These are the activations of a small neural network, seen along a few directions. Each row is one input.
In each table, some parts of the input vary, and every possible input appears once, in random order.
Descriptions start from the smaller parts, as in this example, which fits no table here: ring(5) and (point or ring(9) or (values(3) and line(6))).
Shared parts are said once, and a part with two or three values counts as separate values.
(in the rows, 128 means zero)

Other details of the inputs shift rows strongly along two fixed directions, in all tables alike. That doesn't count.

Rows:
R1: [129 129 116 188 149 116 107 125 125 146  94]
R2: [130 136 133 132 123 127 120 115 113 130 122]
R3: [151 160 158 201 158 136 137 143 173 114  41]
R4: [105  79 116  63  90 129 131 122 123 154 215]
R5: [122 125 136 137 146 128 120 118 124 132 143]
R6: [122 158 171  54 129 138 208 148 172 111 147]
R7: [141 114 123 193 118 131 103 117 151 113 100]
R8: [134 103 115 182 106 105  68  83 109 141 139]
R9: [134 167 159 137 153 128 160 164 157  97  87]
R10: [ 98 124 126  58 119 139 163 141 132 138 184]
R11: [117  84 117 136 107 123 106  93  92 132 162]
R12: [138 171 132 183 180 132 143 156 128 138  37]
R13: [152 134 118 169 137 116  96 131 129 148  75]
R14: [129 163 162  53 132 149 212 157 151  99 126]
R15: [140 178 160 133 158 137 155 143 124 126  66]
R16: [130  95  99 191 127 115  70  92  96 133 140]
R17: [107 129 139  55 132 149 161 135 117 122 186]
R18: [134 171 156 132 181 146 160 153 122 121  78]
R19: [106  86 110  50  89 139 142 131 112 148 207]
R20: [135 142 118 131 139 130 109 127 113 123 125]
R21: [133 159 153 128 162 136 164 164 145 153  73]
R22: [128 136 109 132 130 119 115 131 129 138 116]
R23: [ 96  78 134  65  93 129 137  97 112 134 224]
R24: [127  90  99 186 123 114  67  89 101 136 152]
R25: [133 109 121 133 106 147 128 128 136 101 134]
R26: [134  72  92 190  82 123  71  92 129 111 151]
R27: [105 120 154  65 124 141 171 125 120 130 168]
R28: [137 187 157 135 176 132 143 149 150 131  80]
R29: [111 142 132  51 121 140 146 133 131 124 187]
R30: [133  83 104 197  98  96  64  98 125 109 154]
R31: [139 176 133 131 166 132 149 161 135 130  61]
R32: [103 105 111  45  92 131 118 111 123 127 237]
R33: [141 121 117 188 124 112  97 129 125  98 106]
R34: [113 164 172  56 139 140 196 172 169  96 147]
R35: [144 168 152 125 144 135 179 147 152 105  78]
R36: [126 110  97 128 110 122  83 106 105 127 169]
R37: [128 168 138 136 170 141 164 162 126 133  69]
R38: [158 169 145 169 168 122 125 153 149 149  33]
R39: [121 158 165  57 130 169 202 168 170  98 130]
R40: [136 109  81 177 117 107  71 110 108 138 116]
R41: [135 102 107 181 102 108  68  84 100 137 135]
R42: [117 129 116 134 137 129 133 135 121 140 124]
R43: [114 116 134  63 104 136 154 146 131  90 188]
R44: [135 107  92 182 119 101  69 105 120 145 122]
R45: [120  84 117 137 110 125 107  95  88 130 157]
R46: [123 103 116 132  95 116  92  91 110 137 170]
R47: [118 116 144 133 134 127 137 114 117 136 130]
R48: [142 166 155 129 143 131 178 144 159 108  81]
R49: [127 135 112 133 131 117 114 130 133 140 119]
R50: [102  81 111  46  84 136 140 127 115 150 221]
R51: [156 133 114 170 139 120  97 134 119 142  70]
R52: [152 128 124 170 137 112  93 126 136 151  84]
R53: [144 116 117 185 114 109 112 104 140 116 108]
R54: [130 171 159  41 147 149 187 176 152 137 112]
R55: [126  79  93 131  98 124  99 116  95 149 160]
Each input here is: line(5) and (values(3) or (values(2) and line(4))).
The inputs of R3 and R25 match in every part but the line(5) part. If R1 is changed in the same way as R3 into R25, which row does it become?
> R37
The inputs of R35 and R53 match in every part but the line(5) part. If R17 is changed in the same way as R35 into R53, which row does it become?
> R24
Which other rows does R7 become when the values(3) part takes its other values? List them by row number.
> R34, R53
Which other rows agree with R16 in the line(5) part? List them by row number.
> R9, R13, R22, R26, R27, R29, R41, R42, R48, R50

Rows:
R56: [147 121 129 215 135 110  83 104 127 120  91]
R57: [113 154 142  88 165 145 156 155 118 155 121]
R58: [128 125 139 113 118 134 158 146 160 112 128]
R59: [137 162 143 112 157 134 143 149 132 161  83]
R60: [139 187 161 115 179 136 163 162 146 164  58]
R61: [125 150 128  98 147 128 146 144 111 145 114]
R62: [147 105  94 203 103 113  70 108 131 112 110]
R63: [116 117 121  37 107 140 148 134 117 151 179]
R64: [140 152 122 184 177 131 114 143 102 152  51]
R65: [116  91 122  97  88 127 138 125 150 116 186]
R66: [111 121 130  62 104 134 147 124 139 103 200]
R67: [139 107 115 156 107 123 123 131 143 112 119]
R68: [119 157 139 102 169 144 153 157 115 151 103]
R69: [127 115 133 119 110 129 125 117 123 109 156]
R70: [113 116 123  59  99 136 147 125 132  99 202]
R71: [136  90  87 154 105 113  68  99  95 162 138]
R72: [126 143 138  76 113 143 165 152 156 102 146]
R73: [145 103 113 220 120 106  63  92 114 116 107]
R74: [123  77 110 168  95 118  93  81 105 120 164]
R75: [131 112 130 145 113 123 107 111 122 111 144]
R76: [135 141 145 126 131 135 165 156 161 110  98]
R77: [120 160 143 123 176 138 145 152 122 161  97]
R78: [119 148 133 105 149 122 136 137 120 159 127]
R79: [133 104 103 157  97 120  92 112 137 111 146]
R80: [128 113 135 159 123 129 127 106 118 117 123]
R81: [116 102 112  89  93 128 120 111 126 103 202]
R82: [113  99 132  94  99 138 150 109 116 113 182]
R83: [127 144 138 124 134 127 138 129 146 110 134]
R84: [136 183 147 146 183 123 144 154 125 155  50]
R85: [132 185 150 118 180 131 162 163 125 149  61]
R86: [133  92 115 212 116 112  83  83 112 126 121]
R87: [125 121 121 119 105 127 122 126 151 111 155]
The inputs of R80 and R82 match in every part but one. If R75 is changed in the same way as R80 into R82, which row does it become?
> R69
Describe the family of inputs behind these rows.
> line(4) and (values(3) or line(5))
Which other rows agree with R87 in the line(4) part? List them by row number.
> R56, R60, R65, R77, R78, R83, R86
Which other rows does R59 become when the values(3) part takes its other values? List them by row number.
> R57, R84
